[ -1 -51  47 -83  57  11 -41  53] : k_728
[-36  18  21  18  18 -36  -6 -35] : k_54
[-68 -82  87   2  20  69  -7 -25] : k_321
[-69 -23  17  63  71 -21  73 -22] : k_644
[-49 -73  79  19  17  44 -11 -98] : k_415
[ -57   -7    9  -38 -102  -34  -60   27] : k_505
all k_54: [-35] => 7
all k_644: [71] => 4
all k_54: [-36] => 0 5

[ 75  42  75 -93]  k_499
[ 16  31 -52  95]  k_728
[17 17 17 74]  k_349
[85 85 78 85]  k_322
[  -8   86   18 -116]  k_415
[ -8  86  59 -94]  k_64
[39 31 18 16]  k_54
all k_349: [17] => 0 1 2
all k_499: [75] => 0 2
all k_322: [85] => 0 1 3
all k_64: [59] => 2
all k_54: [31] => 1
all k_349: [74] => 3

[ -2   7  -2 -21  -6   3  -7  -3   7 -11 -42   1   0   5   6   7  -8   4
  11  17  28   9   9  -4  -5 -18 -21   9   0  11   1  -4  -1]  k_499
[ -6   6  -6   3   1  82  -6  10 -13  -9 -42   1  17  17  11  15 -28 -19
 -26  -1  -5 -42  -8  -7   7  17 -36   1   7  24   9  -7   7]  k_349
[-20  22  -2  40   1 -26 -23 -10  -8 -21  14  -3  -5   8   1   7  11  22
 -27  41 -25 -18 -14  -4 -19   5  47   7  16  -2   5  11   9]  k_54
[ 11   6  -3  16  -7   5 -14   5   1   8  -8  -2  10   2   5 -11  16  -4
  -4   9   3  18   3  -6  -2  20  56  -6  11   4   6   5  -2]  k_64
[ 35  -4  13 -19  -2 -24  -4  24   4   1  12   5  -2   3  -7  -6   2  -6
 -19 -27  -5   2   6  25 -22  12  54   0 -20   3   2  -1 -18]  k_321
[ 37   6   5 -68  13 -78  28  13   2   1  32   8 -13  23  -8 -10  -1 -12
  10  -4  -3  42 -36   3  -5   6  17   1 -18 -16  16  -3 -37]  k_644
[-29 -16  14  -9 -38  43  13  10   1  -6   9   0   6 -11  10  -6  10   1
  11  20  22 -89 -31  -4  10  -5 -48   9 -20  35   0  -6 -16]  k_505
[ -6   6  -6   3  25  82  -6  10 -13  -9 -42   1  18  17  15 -15 -28 -19
 -26  -1 -26 -42  -8  -7   7  13 -36   1  -6  24   9  -7 -24]  k_728
[-36  -8 -13  10 -13  98 -32   0  -5  12  58   1 -17  36  14 -16  13   8
 -14  14  10  20  25   2  -6   6 -87   9   5  36  10   4  27]  k_569
all k_349: [17] => 12 13 25
all k_349: [1] => 4 11 27
all k_349: [7] => 24 28 32
all k_64: [5] => 5 7 14 31
all k_321: [2] => 16 21 30
all k_505: [10] => 7 14 16 24

[-39 -15   8 -30  53] -> k_587
[ 71 -14 -32  65 -97] -> k_728
[ 37  72 -10  29  29] -> k_349
[-18  -3   6 -45 100] -> k_569
[-30 -30 -30 -30 -30] -> k_415
[-18  -3   6 -13  28] -> k_64
[ 71  16 -32  71  71] -> k_321
all k_587: [-39] => 0
all k_349: [29] => 3 4
all k_321: [71] => 0 3 4
all k_415: [-30] => 0 1 2 3 4
all k_728: [71] => 0
all k_321: [-32] => 2

[-50  45 -16 -96 -57 -49  60 -50]  k_728
[-32  64  44 -42 -53 -35  71  85]  k_505
[-60  37  37 -54 -54  37  36 -54]  k_587
[-71  72  34  72 -74  84  84 -60]  k_322
[  5 -67  96  47   3   9 -40  11]  k_321
[103 -70 109 -70  20 -70  36  36]  k_54
[  5 -67 -95  47   3   9 -40  11]  k_644
all k_322: [84] => 5 6
all k_54: [36] => 6 7
all k_587: [37] => 1 2 5

[ 45  43  12  25 -40 -79  24  10 -17 -82  62  10 -39 -50 -22   1 -25  14
  36  24  37 -54   3  10 -13 -25 -64   6 -34  37 -13  36  32 -84  24 -38
 102  44 -69 -52 -15  -1 -45  18  40 -36   3  -1 -66 -26 -22  44  13 -26
   5 -26  10 -65  75  23  18  -2] = k_322
[-20  32   7  14  -7  30  31   0 -26  10  -6 -11  25  13   3  -7  -7   5
 -18  -9  -4   6 -18 -18  -8  -6  23   7  22  27  -2   4  -2  -4 -45  -8
  52 -25 -21  22 -10  16  10  10 -33 -13  24  35 -19 -19  -5  14 -47  32
  11   9 -51  25 -14   5  15 -14] = k_587
[ 36  28  10  15   2 -55   9   9 -11 -56  46   6 -25 -35 -19   0 -22  14
  27   1  30  23  -1   5 -10 -18 -45   6 -22  22 -10  28  24 -57  16 -54
  67  33 -45 -34 -10  -3 -31  13  28 -25   3  -1 -47 -18 -17  35   8 -17
   2 -28   8 -44  58  18  12  -1] = k_349
[ -53   64   15   31   -7   75   56  -51  -63   25   -9  -25   71   35
    4   39  -24   12  -50  -29   -5   13  -46  -43  -14   -9   65   38
   55   52   -8   11   -1   -5 -109  -19  120  -63  -55   56  -28   31
   23   19  -73  -37   42   64  -54  -52  -15   33 -112   71   24   24
 -122   65  -38   11   28  -38] = k_569
[-50 -50 -11 -18   2 -40 -43  -8  43 -16   2  15 -48 -29  -1 -32  16  -4
  28  12   8 -11  21  23   5  -3 -38  43 -36 -42   6  -6  -2  34  46  11
 -88  36  36 -30  15 -27  -9 -12  43  23 -32 -37  34  38   6 -20  50 -37
 -22 -21  50 -37  26  -6  43  16] = k_644
all k_644: [-37] => 47 53 57
all k_349: [6] => 11 27
all k_322: [24] => 6 19 34
all k_644: [-50] => 0 1
all k_644: [-6] => 31 59
all k_349: [22] => 29

[ -96 -103 -103 -103   35   90 -103  -96   35  -96] = k_321
[ -23  -23  -15   19  -23 -111   89   68   31 -113] = k_349
[-23 -97  62  92 -21 -21 -36  54 -53  36] = k_322
all k_321: [-103] => 1 2 3 6
all k_349: [-113] => 9
all k_349: [-23] => 0 1 4
all k_322: [36] => 9
all k_321: [-96] => 0 7 9

[54 61 68 48 43 47 34 40 45 52 78 47 61 46 62 46 38 45 75 61 27 49 72 29
 43 52 61 64 39 59 68 68 62 83 76 44 77 61 33 85 49 93 54 32 50 61 36 44]  k_728
[42 60 39 81 60 49 32 45 45 45 44 82 37 36 59 35 31 59 54 53 43 64 45 34
 47 45 45 47 43 31 47 35 73 77 56 47 31 75 71 60 31 53 45 50 59 38 41 55]  k_499
[ 51  49  85  65  62  40  56 115  54  69  43  41  39  48  49  64  34  36
  43  47  45  62  78  52  56  95  57  44  57  41  55 115  61  42  55  73
  63  45  62  56  39  39  46  47  35  37  44  42]  k_415
[63 58 48 40 49 55 32 39 48 63 41 30 61 84 65 39 53 42 48 61 49 54 47 47
 67 63 79 47 51 53 54 80 57 49 47 68 63 68 53 46 36 49 67 81 55 58 44 32]  k_587
[32 57 68 34 36 40 45 41 36 67 37 52 45 30 48 53 53 63 71 85 58 51 49 55
 49 59 47 40 61 50 43 39 37 39 40 54 64 50 46 47 39 47 73 47 43 77 43 48]  k_644
all k_415: [39] => 12 40 41
all k_728: [62] => 14 32
all k_415: [41] => 11 29
all k_587: [49] => 4 20 33 41
all k_499: [31] => 16 29 36 40
all k_587: [47] => 22 23 27 34

[ 35 -36  13  76  76] = k_415
[ 61 -16 -16  61  61] = k_728
[ 69 -17 -35  77  69] = k_499
[-1 -8 13 76 77] = k_505
[ 77  11  63 -55  -9] = k_64
[ 64   3 -22 -22  22] = k_322
[-15   6  44 -11 -22] = k_587
[-17 -17 -35 -35 -35] = k_349
[ -21   29  -11 -100   12] = k_54
[107  -1 -78   1  29] = k_569
[105  -1 -82  -2  32] = k_644
[ -26   24   -6 -103   11] = k_321
all k_505: [76] => 3
all k_415: [76] => 3 4
all k_415: [-36] => 1
all k_728: [-16] => 1 2
all k_499: [-17] => 1
all k_349: [-35] => 2 3 4

